Each row below holds a small network's activations on one input, seen along a few directions.
Each table varies a few parts of the input and shows all the possible inputs, shuffled.
A made-up example of a description, with smaller parts first: line(4) and (point or ring(9) or (values(2) and ring(8))).
Shared parts are said once, and a part with two or three values counts as separate values.

Other details of the inputs shift rows strongly along two fixed directions, in all tables alike. That doesn't count.

Table:
x1: [-15 -23  20  -8  29 -15   1 -21   1  10  68  11   3]
x2: [-32  13  10 -16 -15   1 -15  47 -37 -23 -46  -2 -42]
x3: [ 29  16  -4   5 -17   2  -9  17  17  -1 -60  -7 -15]
x4: [ -3   9  -5  13  -1  19  17 -12  23  10   6  -9   6]
x5: [  3  -9 -47  12 -11 -10 -25 -47  -1  10  50  20  -9]
x6: [-23  -1 -26   1  13 -32  16 -35   2  34  30   8  40]
x7: [ 17  10  48  15 -12  34   2  48 -16 -25 -40  -8  -1]
x8: [-12  18 -41 -21 -22 -11  17   1   7 -63 -55 -28 -56]
x9: [ -7  -1 -53   5 -28 -34 -17 -38   7  -1 -12 -23 -17]
x10: [-17   6  11  10 -21  19  -8  27 -30 -35 -26 -25 -50]
x11: [-21  -8 -53 -17  -3 -31  20 -31  12 -34  -2 -34 -15]
x12: [  4 -34  38   0  45  -9   7 -29  19  28  84  37  51]
x13: [  3 -28  -8  18  10 -20 -24  -9  -4  29  61  20  -9]
x14: [ 52  -1  62  14  40  34  24  32  22  55 -34 -20  81]
x15: [ -4  25  -4 -18 -14  15  -6  25 -28 -29 -62   3 -23]
x16: [ 38  -8  25   7 -23   5 -19  43 -17 -10 -48  10 -17]
x17: [ 40  -1  98  -3  33  29   2  70   3  44 -18  34  78]
x18: [-37  15 -41  -7 -11 -18  16 -28  10  10  23  14  -9]
x19: [ 13   3   4 -22  17   7   6 -10   9  -8  16   0   7]
x20: [-29  -2 -35  10 -10  16  -5 -48   1  -1  66   0  -4]
Each input here is: values(4) and line(5).
Which other rows does x14 become when the values(4) part takes its other values? List them by row number. -> x6, x9, x11
Which other rows does x7 become when the values(4) part takes its other values? List them by row number. -> x12, x16, x17

Table:
x21: [  4 -11   3   5  -6   3 -10  -5  -6  -2   9  13  -3]
x22: [  9  -3 -11  -6   6 -15   7  -4  12   0   5  -2   0]
x23: [ -4 -10  10   3  10  -3  -2   1 -13  -2  15  -5  -9]
x24: [-15   0  -2  -4   2   4  -2   3 -11   1   8   6   5]
x25: [ -5 -10  -8   9   6  -4   8  -9   3  10  -5 -15   7]
x26: [ -3   0 -14  -2   3  -2   5 -13   3   5  -6  -1  10]
x27: [ -1  -3   3 -13   3  -8   6  -7   1  -7  10   0   1]
x28: [  3  -6   2   9  -3   5  -5  -2  -1  -1  11  12 -11]
x29: [ 11  14  18 -11  -5  11   9  22   1 -27 -37 -19 -20]
x30: [ -3  12   1 -17 -17  -4  -7  23 -23 -40 -42 -14 -45]
x31: [  2   6 -10   6  -8   3  -5 -12  -2  10   0   0   9]
x32: [-8 -2 -3  1 -5 -5 -3  7  0 13  7 13 -4]
x33: [  9  -7 -12  -6   2  -1   0 -11   6  -3   2  -4   6]
x34: [-15   0   0  -6   3   0  -4   4  -9   3   9   6   3]
x35: [  1   6 -11   3  -6  -3  -6  -9  -2  11   0   1   8]
x36: [-14   1  -1  -7   2  -4   8  -5   2  -2   2   2   9]
x37: [-13   1  -2  -5   3  -1  10  -6   0  -3   2   3  12]
x38: [ -6   3  -9   3   7   6   6 -13  15   7  -4  -6   1]
x39: [  0   8 -10   4  -3 -11  -2  -2   6  13   2   2   1]
x40: [  7 -10  -2  15  -2 -12  -7  -4   2   4   7 -10   1]
x41: [-17  -7   1   5   4  -3  11  -4   0   0   4 -12   5]
x42: [ -1  -2   5 -12   6 -11   7  -5   4  -6  10   0   1]
x43: [ 1 -4  4 -9  3  1  7 -9  0 -9 10 -1  6]
x44: [-17  20 -12 -13 -24  -3   0  30 -21 -38 -48 -15 -47]
x45: [ -1 -11   2   1  -5  -5 -14  -2  -4  -1   8  14  -8]
x46: [ 4 -8  3  8 -5  6 -6 -3 -4  0 11 13 -5]
x47: [-22  11 -14  -3 -29   1   0  26 -32 -42 -49 -30 -51]
x48: [  2   8 -10   9  -8   6  -1 -11   0  11   1   0   6]
x49: [ -7  -3  -3   1 -10   3  -6   2  -8   9   4  11   2]
x50: [  0 -10   5   1  -1  -8 -13   1   0   1   8  14  -7]
x51: [ -1  -3   5  -1   6   7  -1  -3 -10  -6  15   5  -5]
x52: [ -3   3 -13  -1   7 -11  10  -7  10   7  -5   0   3]
x53: [ 27  12  27  -6  11   9   5  28   5   8 -48  -7  25]
x54: [-16   1   0  -6   5  -3  -3   5  -6   4   8   6   1]
x55: [12  3 -7  9 -2  0 -6 -6  7  1  8  0 -2]
x56: [  9  -1  -6   2  -1 -14 -12  -4   7   3   6   2   1]
x57: [-13   0  -2  -2   1   5   9  -9   0  -5   2   1  13]
x58: [ -2  -5   5  -4   4   4  -5  -5 -12  -8  13   5  -4]
x59: [ -4   2 -12  -4   6  -9   5 -10   8   6  -6  -1   6]
x60: [ -6  -3  -3   4 -12   8  -5  -2  -8   8   5  10   4]
x61: [-1  0  3 -4  5  2 11 -7  5 -9 12 -2 -2]
x62: [ -3   1 -14   4   2   6   8 -15   6   4  -5  -2   8]
x63: [-14   5  -1   3   5   6  13  -6   7  -4   4   0   6]
x64: [ -3  -5   5  -6   6   0  -6  -2 -12  -6  13   6  -4]
x65: [-2  0  6  1  9  6  0 -2 -7 -6 16  4 -9]
x66: [-14   2  -2   2   1  12   2   2  -9   0  10   4   3]
x67: [ 10   1  -8   4   0 -16  -7   0   9   2   7   3  -2]
x68: [-8  1  1  6 -7 10 -3  2  2 12 10  5 -7]
x69: [-17   4   1   1   4  11   0   3   0   2  12  -1  -5]
x70: [  0  10   5 -16 -15   1  -7  23 -24 -36 -40 -12 -37]
x71: [-13   0  -1  -1   0   9  -2   0 -11   0   8   5   7]
x72: [ 49  11  42   2   9  10 -10  41   5   8 -39  -3  31]
x73: [  2  -7   6   7  -1   6  -8  -1   4   2  13   9 -12]
x74: [  0   0   4 -10   7 -13  13  -3   6  -6  11   1  -4]
x75: [ 11  -2  -8   5  -5  -2 -11  -9   2  -1   5   1   5]
x76: [ -2  -4  -4  16  -6  -7  -1  -6  -3  14   1 -13   4]
x77: [-8 -4 -2 -1 -9  0 -8  3 -5 12  5 12  1]
x78: [ -3   3 -11   5   6   6   9 -13  11   6  -4  -2   6]
x79: [ -3  -2   6  -6  10  -8  -1   2  -5  -3  14   7 -11]
x80: [-13   2  -2   2   1   7  13  -8   3  -4   4   1  10]
x81: [ -5  -1  -3   7 -11  11  -1   0  -6   9   7  10   1]
x82: [  1  -8   3   3  -1 -10  -8   3   2   2   9  15 -10]
x83: [  8  -4 -10  -9   5 -13   1  -7  10   0   3  -3   3]
x84: [ -9 -12   4  14  -9  -1  -1   4  -9  12   6  -1  -2]
x85: [  9  -3 -10  -1   5   1   5  -8  12  -1   4  -4   1]
x86: [  9  -6 -12  -8   3  -7   0  -9   6  -1   3  -3   7]
x87: [ 43   6  36 -10  16   6   2  34  10   8 -35  -7  31]
x88: [ 74   2  79   4  48  30   9  48  27  43 -23   6  84]
x89: [ 0  6 -9  1 -7 -6 -8 -7  0 12  0  1  6]
x90: [ -1   7 -10   1  -4 -10  -7  -6   3  12   0   1   3]
x91: [-9 -3 -1 -1 -6 -4 -7  5 -2 13  5 12 -1]
x92: [  2  10  -9  10  -5   5   0 -10   4  12   3  -1   1]
x93: [-15   5  -2   3   3  10   2   3  -5   0  11   3  -2]
x94: [ 12  -1  16   7 -21   1  -6  32 -19 -26 -48 -15 -32]
x95: [-16   5   2   1   5   7  10  -6  12  -2   5  -4   2]
x96: [ -3  -9   6  -2   7  -6   9  -4  -1  -5  11 -13  -2]
x97: [ 1 -2  4 -5  4  3 10 -8  3 -8 11 -1  4]
x98: [ 6 -3 -8 -2  6  2  2 -8 16  0  5 -7 -2]
x99: [-13   4  -1  -4   6 -10  14  -1   8  -1   3   3   4]
x100: [12  0 -8  8 -5  1 -7 -7  4  0  7  1  2]
x101: [ 20   5  21  -3 -15   9 -11  34 -14 -21 -47  -1 -16]
x102: [-1  9 -6  8 -4  6 -4 -9  9 13  3 -4 -2]
x103: [  6 -14  -6   2   6  -9   4  -4   6   3   4 -16   2]
x104: [ -2  -1 -13   0   2   4   4 -16   3   4  -7  -2  12]
x105: [ -3   0   9  -1  10   7  -2  -1  -2  -4  17   0 -12]
x106: [-14   3  -1  -7   5  -8  10  -5   5  -2   2   2   7]
x107: [-6  1 -3  7 -9 10  0  1 -3  9  8  8 -4]
x108: [ 9  2 -5  8 -2  0 -8 -6 12  2  9 -2 -5]
x109: [  8  -1  -7   2  -4 -11 -14  -5   4   1   6   2   1]
x110: [  0  -4   3 -10   4  -4   7  -7   0  -8  10   1   5]
The inputs of x30 and x54 match in every part but one. If x94 is changed in the same way as x30 into x54, which row does it become? -> x84
The inputs of x70 and x34 match in every part but one. If x67 is changed in the same way as x70 into x34, which row does it become? -> x39
The inputs of x47 and x23 match in every part but one. If x104 is changed in the same way as x47 into x23, which row does it become? -> x33
What do these inputs look like to the network? -> values(2) and ring(5) and (point or line(8))
Which other rows agree with x81 in the values(2) part and the ring(5) part? List them by row number. -> x32, x49, x60, x68, x77, x84, x91, x107
Which other rows does x78 become when the line(8) part takes its other values? List them by row number. -> x26, x38, x52, x53, x59, x62, x104
Which other rows does x83 become when the values(2) part takes its other values? List them by row number. -> x59
Which other rows does x75 become when the line(8) part takes its other values? List them by row number. -> x55, x56, x67, x72, x100, x108, x109
Which other rows agree with x46 in the values(2) part and the ring(5) part? List them by row number. -> x21, x28, x45, x50, x73, x82, x94, x101
